Each row below holds a small network's activations on one input, seen along a few directions.
In each table, some parts of the input vary, and every possible input appears once, in random order.
Descriptions start from the smaller parts, as in this example, which fits no table here: one of 3 separate values, together with either a single point or one of 9 places around a ring or (one of 4 places along a line, together with one of 5 places around a ring).
Shared parts are said once, and a part with two or three values counts as separate values.
In the rows, zero is written as 128.

Other details of the inputs vary at random and push rows far along two fixed directions, the same in every table; ignore that.

Rows:
R1: [145 113 110 121 127 128 138 134 102 125  99 138 138]
R2: [128 106 150 115 140 147 125 128 111  95 126 148 143]
R3: [137 116 129 129 144 153 125 133 101  97 124 132 131]
R4: [ 96 181 100 115  76  84  96 114 144  97 156 151  61]
R5: [143 129 135 119 145 126 114  91 159 196 117  77 132]
R6: [120 121 117 150 132 128 102 150 103 137  93 149 129]
R7: [129 130 139 114 169 148 100 114 172 176 136  67 122]
R8: [140 140 155 143 151 140 119  97 161 194 146  99 122]
R9: [130 115 110 117 160 145 113 159 114 105 112 125 123]
R10: [ 79 183  91 119  67  83 102 110 143 108 136 151  70]
R11: [122 137 146 147 135 139 117  94 161 206 127  98 134]
R12: [129 110 149 115 147 147 133 127 109  94 125 149 140]
R13: [129 138 113 161 115 124 138 161  88 138 124 131 153]
R14: [114 131 167 134 138 133 125  88 169 202 128 115 143]
R15: [ 93 176  97  83  80 103 134 120 161  74 161 132  74]
R16: [115 116 138 138 129 130 137 133 111 132 104 172 144]
R17: [147 128 148 116 131 129 136  92 167 193 123  83 142]
R18: [143 141 164 142 146 138 128 100 168 191 146 102 127]
R19: [137 116 141 141 134 133 134 138 113 120 123 168 136]
R20: [131 108 108 120 147 148 113 154 115 106 119 126 132]
R21: [150 128 106 131 116 116 147 156  87 128 119 114 155]
R22: [119 113 132 145 118 132 132 135 114 132 104 167 148]
R23: [136 102 131 108 123 122 139 129 111 122 101 154 151]
R24: [135 107 121 116 133 151 134 155 123 103 125 132 142]
R25: [120 126 117 150 139 128 110 149 102 136  92 150 125]
R26: [148 114 129 170 130 110 149 156 122 110 140 144 146]
R27: [140 119 147 133 125 114 162  99 156 193 147  66 146]
R28: [142 109 124 115 126 124 149 129 111 121  99 150 147]
R29: [122 143 142 149 150 134 113  96 159 205 119  96 125]
R30: [140 137 166 123 155 154 130  90 165 164 146  78 131]
R31: [105 178  96  86  62  78 140 104 148  94 136 140  79]
R32: [136 107 136 163 117 120 151 155 101 122 149 140 140]
R33: [141 104 124 115 119 124 141 130 113 121 100 150 150]
R34: [131 133 136 116 170 151 116 107 170 174 140  70 123]
R35: [143 132 124 139 133 141 134 155  87 100 144 108 148]
R36: [123 122 118 151 126 136 129 139 103 135 104 155 135]
R37: [ 83 187 103 116  60  86 131 110 149 105 140 157  76]
R38: [139 112 139 127 131 151 127 138 110  96 125 134 139]
R39: [132 114 148 134 138 131 131 137 112 121 125 173 136]
R40: [100 180 113 112  63  87 117 114 152  94 162 157  72]
R41: [133 103 138 144 125 136 153 145  99  96 150 117 144]
R42: [139 122 124 149 143 132 111 147 103 125 118 152 122]
R43: [133 111 111 118 146 153 132 150 114 104 124 130 133]
R44: [ 97 189 117 105  97  81 146  83 230 132 199  61  83]
R45: [137 107 131 108 130 122 146 128 110 121 100 155 147]
R46: [152 106 112 144 122 101 164 147 120 111 116 127 157]
R47: [132 106 112 118 139 153 125 151 116 105 125 129 137]
R48: [142 117 109 120 141 120 119 143 101 126  88 133 128]
R49: [128 122 153 109 155 152 131  99 182 171 147  85 141]
R50: [144 110 131 152 138 126 150 146 120  83 141 121 149]
R51: [144 114 107 123 135 123 127 137 101 125  93 135 133]
R52: [135 121 128 128 158 145 105 143 101  98 113 127 121]
R53: [146 136 123 157 124 125 132 165  89 127 144 131 144]
R54: [129 127 153 109 161 152 138  98 181 170 145  86 137]
R55: [ 96 191  83  95  75  93 134 138 140  79 181 105  86]
R56: [136 118 125 130 152 148 113 136 100  98 118 129 125]
R57: [124 100 132 105 142 147 133 145 124 102 126 146 146]
R58: [134 116 128 128 151 145  98 144 102  99 114 126 124]
R59: [136 131 169 137 144 136 121  93 172 190 147 110 134]
R60: [138 124 126 146 149 129 104 153 103 125 112 150 117]
R61: [ 97 179 104 114  68  89 108 111 145  97 163 154  67]
R62: [ 95 184 103 113  82  81  88 120 144  97 151 149  57]
R63: [133 108 143 123 136 149 128 129 112  94 125 144 143]
R64: [119 129 154 163 124 122 153 105 157 203 151  83 144]
R65: [128 118 148 130 144 139 156 115 169 172 171  58 141]
R66: [134 113 142 123 143 149 135 128 111  93 124 145 139]
R67: [135 133 154 126 161 151 101  91 159 168 142  72 124]
R68: [125 118 128 149 113 134 131 144 111 134 105 157 144]
R69: [144 108 110 121 120 128 131 135 103 126 101 137 142]
R70: [130 116 120 174 120 109 155 152 121 121 120 144 154]
R71: [142 112 110 120 134 120 111 144 102 126  89 132 132]
R72: [ 77 182 108 112  65  85 132 101 152 103 140 167  80]
R73: [124 105 132 105 149 147 140 144 122 101 124 147 142]
R74: [132 109 148 133 131 131 123 138 113 122 126 172 140]
R75: [137 112 129 129 137 153 117 134 103  98 126 131 134]
Description of these inputs: one of 5 places around a ring, together with either one of 3 separate values or (one of 2 separate values, together with one of 6 places along a line).
The inputs of R71 and R62 match in every part but the place on the ring of 5. If R31 is changed in the same way as R71 into R62, which row does it become?
> R18
Change only the place on the ring of 5 in R5. List by row number the other rows that result.
> R4, R10, R20, R67
Start at R14 and move only the place on the line of 6, one step at a time. The first step leads to R22. Which rows follow, in order?
> R68, R11, R10, R6
Change only the choice among 2 separate values in R49. List by row number the other rows that result.
> R54
Change only the choice among 3 separate values in R53. List by row number the other rows that result.
> R26, R32

Rows:
R76: [131  99 128 118 106 108 161 132  94  89 114 163 143]
R77: [148 112 153 155 174 165 127 137 147 216 148  69 159]
R78: [125 107 130 130 102 125 117 124  87 101  98 178 130]
R79: [105 114 130 139 128 119 114 149 105 110 103 198 123]
R80: [132 105 127 114 103 109 142 139  97  93 110 165 149]
R81: [150 126 113 142  98 102 150 150  92  99 114 155 149]
R82: [142 117 116  93 121 145 128 143  95  87 113 164 128]
R83: [137 104 120 110 105 116 128 142  92 109 107 175 130]
R84: [142 114 119 129 128 141 101 139  88  68 118 143 116]
R85: [155 125 105 139 100 109 135 153  87 114 110 165 130]
R86: [111  96 124 133 111 115 165 149 114  91 124 172 144]
R87: [137  91 176 143 166 148 144 111 172 208 129  96 181]
R88: [ 80 197 116  91  87  80 136  76 222 101 209  75  52]
R89: [160  98 157 139 194 171 114 129 169 191 146  71 148]
R90: [117 109 120 116 127 144 165 150 117  69 130 161 142]
R91: [154 128 171 154 186 154 105 109 121 214 125  74 149]
R92: [ 82 217 112 116  54  58 140  80 218 144 189 102  73]
R93: [161 102 177 116 180 170 160  88 153 181 129  73 171]
R94: [142 138 120 153 117 105 118 143  80 113  97 179 122]
R95: [110 127 127 121 144 148 115 150 108  88 110 187 120]
R96: [152 100 126 122 202 162 105 121 164 196  95  49 147]
R97: [115 124  69 123 124 123 119 174  87 108  89 125 127]
R98: [136 120 112 134 111 118 158 154  74  82 136 126 140]
R99: [129 130 131 107 139 142 111 133  88  86 100 178 119]
R100: [129 117 109 162 106 108 172 161 109  96 127 162 144]
R101: [137 127 112 129 109 119 139 161  76  86 133 128 146]
R102: [124 117 134 124 122 112 110 132  85 108  93 189 122]
R103: [118 100 116 125 110 123 132 159 112 110 117 184 132]
R104: [148 101 168 159 191 180 103 111 164 183 137  73 148]
R105: [ 94 222 119 117  47  66 111  48 189 150 168 105  52]
R106: [153 113 122 151 171 138 128 118 158 234  79  73 161]
R107: [141 125 123 123 149 129  95 146  87  75 113 154 108]
R108: [130 109 112 128 134 132 130 171 118  62 140 140 136]
R109: [136 122 101 154 105 116 139 171 107 116 120 174 132]
R110: [148 106 117 118 132 124 145 146  96  56 133 128 129]
R111: [ 94 219 107  84  60  75 111  76 178 144 195  76  49]
R112: [111 125 111 160 112 141 118 164  86  95 131 150 127]
R113: [100 214 117 106  51  50 155  55 196 139 183  90  66]
R114: [123 125 112 173 102 124 129 153 102 108 112 177 131]
R115: [123 114 112 108 126 152 133 160 115  89 123 173 129]
R116: [130  93 179 159 165 164 119  97 162 216 117 108 162]
R117: [149 113 116 113 129 125 126 153  98  60 130 131 135]
R118: [130 128 115 145 107 134 114 147  67  94 121 141 126]
R119: [135  92 137 122 176 145 120 106 163 229  75  84 161]
R120: [ 67 210  83  49  84  91 109  65 216 136 139  90  49]
R121: [118 123 108 144 114 126 143 179  96  88 143 137 147]
R122: [147 125 169 182 181 144 120 116 156 229 115 110 154]
R123: [118 115 120 111 124 145 147 157 119  73 127 163 148]
R124: [162 108 177 111 177 171 141  95 156 185 126  76 178]
R125: [135 125 168 168 191 161 109 126 141 216 135  83 150]
R126: [117 117 108 148 116 125 162 171  94  84 146 135 141]
R127: [179 101 161 124 189 165 110 111 149 189 136  62 147]
R128: [136 106 176 142 181 193 120  98 166 194 124  97 159]
R129: [ 73 215 122  97 104  84  85  76 212 119 189 102  31]
R130: [ 82 214 129  71  68 103 104  38 196 121 171 105  49]
What is each input in this table made of?
> one of 5 places around a ring, together with either a single point or (one of 2 separate values, together with one of 5 places along a line)
The inputs of R117 and R80 match in every part but the place on the ring of 5. If R89 is changed in the same way as R117 into R80, which row does it become?
> R103
The inputs of R127 and R82 match in every part but the place on the ring of 5. If R110 is changed in the same way as R127 into R82, which row does it become?
> R93
Change only the place on the ring of 5 in R119. List by row number the other rows that result.
> R96, R97, R106, R120
List by row number the other rows that have the place on the ring of 5 in common with R91.
> R77, R97, R98, R101, R111, R112, R118, R121, R125, R126
List by row number the other rows that have the place on the ring of 5 in common with R106.
> R81, R85, R92, R94, R100, R105, R109, R113, R114, R122
Start at R129 and move only the place on the line of 5, one step at a time. The first step leads to R104. Which rows follow, in order?
> R89, R108, R88

Rows:
R131: [120 132 119 111 109 117 131 137 120  78 135 162 113]
R132: [123 126 112 112 108 109 131 132 115  84 118 158 115]
R133: [120 142 141 105 126 131 134  96 173 136 158  95 117]
R134: [113 197 164 112 138 116 101  30 237 247 170  28  85]
R135: [176  63 153 159 203 190 131 162 101 156 107  99 191]
R136: [179  65 152 163 202 172 124 155  96 170  87 109 187]
R137: [128 140  97 132  77  88 156 145 100 105 128 143 129]
R138: [117 151 128 110 135 131 127 111 164 135 162  74 112]
R139: [118 135 115 115 105 117 126 128 109  92 112 168 114]
R140: [106 135 100 146  91  95 137 149 120 121 108 179 120]
R141: [160  70 164 150 186 180 122 137 101 185  82 134 185]
R142: [113 154 131 123 127 127  99 103 149 168 129 111 104]
R143: [121 140 108 122 115 117 117 149 113  80 137 151 104]
R144: [113 143 126 158  87 103 140 141 106  97 147 169 119]
R145: [115 126 111 102 112 127 145 143 118  66 140 140 123]
What is each input in this table made of?
> either one of 3 separate values or (one of 2 separate values, together with one of 6 places along a line)
Change only the choice among 2 separate values in R142. List by row number the other rows that result.
> R141

Rows:
R146: [ 99 178 103  88  72  93 144 114 152  73 169 118  95]
R147: [115 136 147 167 146 122 139  97 203 244 144  60 143]
R148: [ 99 167 100 102  74 104 135 127 148  62 176 152  86]
R149: [129 164  99 120  52  59 147 126 115  72 141 168  96]
R150: [137 153 149 115 171 146 117  87 181 220 141  37 133]
R151: [ 91 165 116 132  85  90 156 108 189 145 151 128 112]
R152: [105 167 114 123  87  91 126 128 128  40 165 168  88]
R153: [163  60 161 135 191 187 141 140 119 154 114 130 183]
R154: [140  85 113 143 146 143 100 180  51  40  81 211 139]
R155: [162  71 162 120 187 174 150 129 120 161 106 100 191]
R156: [165  86  94 169 104 101 140 197  29  70  90 188 152]
R157: [151  87 166 186 158 171 131 149  78 189 114 123 187]
R158: [144  88 109 128 129 139 153 197  78  56 117 172 162]
R159: [105 175 106  96 117 105 112 120 167 137 151 102  85]
R160: [165  76 112 135 111 107 153 172  44  63  76 214 157]
R161: [108 184 126 125 128 103  95  99 160 127 155 117  75]
R162: [133 131 161 113 169 162  98  73 201 218 143  66 125]
R163: [140 138 160 104 166 155 112  54 190 222 127  28 132]
R164: [101 184  76  91  82  96 121 121 117  71 135 123  73]
R165: [161  77 147 167 185 179 126 155 117 173 133  94 175]
R166: [109 157 124  78 102 111 144  76 161 112 149  96  99]
R167: [169  76 138 159 178 172 142 151  87 154 109  75 185]
R168: [145  87 121 153 128 149 146 199  60  32 111 198 151]
R169: [ 84 153 120 112  93  91 152  93 191 148 136 140 105]
R170: [130 100 120 131 134 147 106 165  86  68  92 183 122]
R171: [ 80 171 126  99  55  96 135  98 122  91 148 184  88]
R172: [ 90 160 108  69  84  90 137 112 165  80 160 141  81]
R173: [160  95 167 181 194 158 114 133 124 172 136  90 163]
R174: [141  98  90 139 142 155 118 199  57  66 100 188 138]
R175: [ 74 186  78 123  75  75 127 126 161 122 128 154  76]
R176: [ 99 171 113 106  99  94 122 113 180 137 180  79  85]
R177: [124 176  81 119  67  60 118 132 103  90 118 168  76]
R178: [160  84 185 147 200 165 128 109 138 164 122 117 168]
R179: [160  78 149 125 188 178 117 133 116 171  87  96 181]
R180: [161  66 146 128 193 176 115 154 116 165  86 116 178]
R181: [104 167 110 109  98 102 126 112 155 124 168  78  99]
R182: [174  83 155 144 177 175 158 132 111 155 115  79 193]
R183: [103 167 130 134 105 108 115 112 164 122 173  99  80]
R184: [153 100 161 171 172 177 120 145  78 197  92 137 179]
R185: [133  98 126 158  99 144 150 185  33  65 105 217 169]
R186: [138  75 126 133 136 149 142 185  61  34  96 210 144]
R187: [ 80 171 117 113  97  93 116  77 211 185 128 113  90]
R188: [ 77 184 118 102  58  99 100  91 132 116 135 167  76]
R189: [137 150 169 141 179 153 106  91 186 215 144  61 115]
R190: [160 134 164 129 147 115 109  63 179 238 113  73 131]
The inputs of R147 and R169 match in every part but one. If R183 is changed in the same way as R147 into R169, which row does it become?
> R186
The inputs of R166 and R163 match in every part but one. If R172 is changed in the same way as R166 into R163, which row does it become?
> R180
What is each input in this table made of?
> one of 5 places around a ring, together with either one of 3 separate values or one of 6 places along a line
List by row number the other rows that have the place on the ring of 5 in common with R158.
> R146, R148, R149, R151, R152, R168, R182, R185
Change only the choice among 3 separate values in R188. List by row number the other rows that result.
> R187, R190
